A small network was shown many inputs. Here are its activations along a few directions, one row for each input.
In each table, some parts of the input vary, and every possible input appears once, in random order.
A made-up example of a description, with smaller parts first: line(4) and (point or (values(2) and ring(5)) or ring(11)).
Shared parts are said once, and a part with two or three values counts as separate values.
(in the rows, 128 means zero)

A family of inputs:
x1: [ 95 170  98 179 144 196 139 132 157 130 113 123 179 210 109]
x2: [112 144 148 133 163  62  88 111 166 103 134 109  62 166  41]
x3: [177  54 120  86  89  78 106 107  86 104 154 131 107  22 133]
x4: [ 68 160 150 126  66 165 172 186 131 238  77 133 157 177 230]
x5: [147 138 120 117 131 197 159 143 112 145 142 125 162 114 211]
x6: [141 163 157 103 174 141 160 154 147 134 144 137  81 129 184]
x7: [165  72 116 113  95 148 141 110  65 122 135 140 188  42 175]
x8: [118 110  91 166 104 151 120  97 105 107 103 135 203 139  71]
x9: [136  98  99 138 100  68  75 100 121  87 125 125 120 117  25]
x10: [ 91 196 137 164 188 135 136 144 191 118 116 134  96 224  80]
x11: [157 103 172  82 154  66 112 123 126 119 165 116  52  69 148]
- Describe the family of inputs behind these rows. => point or (values(2) and ring(5))
- Change only the ring(5) part in x7. List by row number the other rows that result. => x3, x5, x6, x11

A family of inputs:
x12: [ 86 141 139 133 120 121 147 162 155 167 124 144 103 152 180]
x13: [144 130 107 130 143  70  78 122 153  84 147 109  82 144  42]
x14: [137 108 123  90  91  83 119 146 124 143 143 134  76  95 154]
x15: [147  81 108 120 109 108 136  96  79  91 122 150 189  81  94]
x16: [118  90 116 140 101 162  94  88 131 160 128  88 182 139 121]
x17: [103 118  95 164 113 175 127 129 140 145 115 138 195 169 133]
x18: [179 118 141  88 139 127 103 147 129 116 168 123  88  87 165]
x19: [144  93  82 122  79 139 102 116 102 107 140 121 175 107 104]
x20: [179 105 168  84 166 107 131 127 110  96 149 158  95  57 150]
x21: [136 193 144 101 174 168 178 154 135 135 122 147 118 152 178]
x22: [171 104 101 132 124 160 117 123 111  81 168 108 134  82 134]
x23: [ 96 163 127 174 168 108 109 134 181 113 133 123 107 205  70]
x24: [146 163 107 143 163 199 189 130 134 116 114 142 159 150 146]
x25: [136 125 130 126 167  59  99  97 125  57 131 150  82 110  27]
x26: [112 197 124 143 170 123 149 126 169 105 101 145 104 212  54]
x27: [100 172 123 134  92 139 168 151 114 162  62 157 154 166 133]
x28: [106 103 154 140  77 113  97 123 128 192 103  87 143 131 132]
x29: [104 111 159 109 114  97 121 123 142 186 136  88  93 129 173]
x30: [135  96 136 120  85  66 129 123  77 128  97 161 142  70 105]
x31: [132 108 110 122  54  97  95 142 100 144 115 132 129  96 115]
x32: [121 138 106 175 157 193 143 133 138 117 150 125 156 139 161]
x33: [112 158  85 134 117 188 165 117 116 132  87 159 191 176 121]
x34: [172  91 129 128 151 139 145 103  91  61 149 144 140  52 120]
x35: [102 141 140 150 160  94  74  91 160 123 147  70  92 177  62]
x36: [101 174 136 101 123 136 186 154 143 159  91 166  99 159 163]
x37: [ 82 139 127 164  85 135 123 159 129 168  94 142 152 155 144]
x38: [136  90 163  84 116  66 152 136 104 117 123 164  83  65 134]
x39: [135 126 182 107 159 144 110 131 137 152 166  70 106 120 181]
x40: [128 152 154 131 171 154 140 165 158 148 150 127 122 146 191]
x41: [139 111 125 152 150 170 116  92 127 134 163  68 149 116 156]
- Changing only one part turns x37 into x31. The same change can be made to x23. Which row results? => x13
- Describe the family of inputs behind these rows. => line(5) and (point or ring(5))
- Which other rows agree with x26 in the line(5) part? List them by row number. => x21, x24, x27, x33, x36
- Start at x31 and move only the ring(5) part, one step at a time. The first step leads to x14. Which rows follow, in order? => x18, x22, x19

A family of inputs:
x42: [127 108 146  93  97  54 105 122 114 133 117 129  90 104  97]
x43: [151 112 116 119 158 110  88 100 133  80 177  96 108 119  85]
x44: [145  96 110 139  83 173 139 132  88 160 132 109 194  84 201]
x45: [163 119 136 109 173 109 125 101 110  68 145 151 119  92  88]
x46: [157 121 126 111 123  72 131 144 109  94 122 173  97  85 105]
x47: [ 87 144 155 145 147 126 121 136 177 162 134  98  95 181 135]
x48: [ 87 160 160  99 118 102 148 157 136 172 107 126 101 174 147]
x49: [115 166 132 114 142 122 187 169 140 130 109 168 101 152 155]
x50: [127  99 148 141 129  74  64 113 148 125 144 102  92 113  85]
x51: [140 175 146 131 189 171 157 131 155 114 119 159 113 145 136]
x52: [130 131  86 165 126 180 103 107 140 111 132 105 168 158  93]
x53: [135 133 102 147 140 176 153 103 115  95 105 155 182 132  96]
x54: [176  75 142 101 114 123 104 121  98 136 160 119 118  33 188]
x55: [130 167 127 142 174 173 121 130 178 125 151 104 100 174 133]
x56: [ 93 120 112 181 100 125  97 121 132 152 116  95 164 165  98]
x57: [ 94 124 116 127  67 115 132 126 110 161  86 132 161 151 106]
x58: [117 131  91 138  93 130 170 144 103 117  94 171 170 135 115]
x59: [129 123 153 101 132 168 158 147 119 167 155 112 131 106 240]
- Describe the family of inputs behind these rows. => values(3) and (point or ring(5))
- Changing only the values(3) part turns x55 into x52. The same change can be made to x47. Which row results? => x56
- Change only the values(3) part in x54. List by row number the other rows that result. => x44, x59
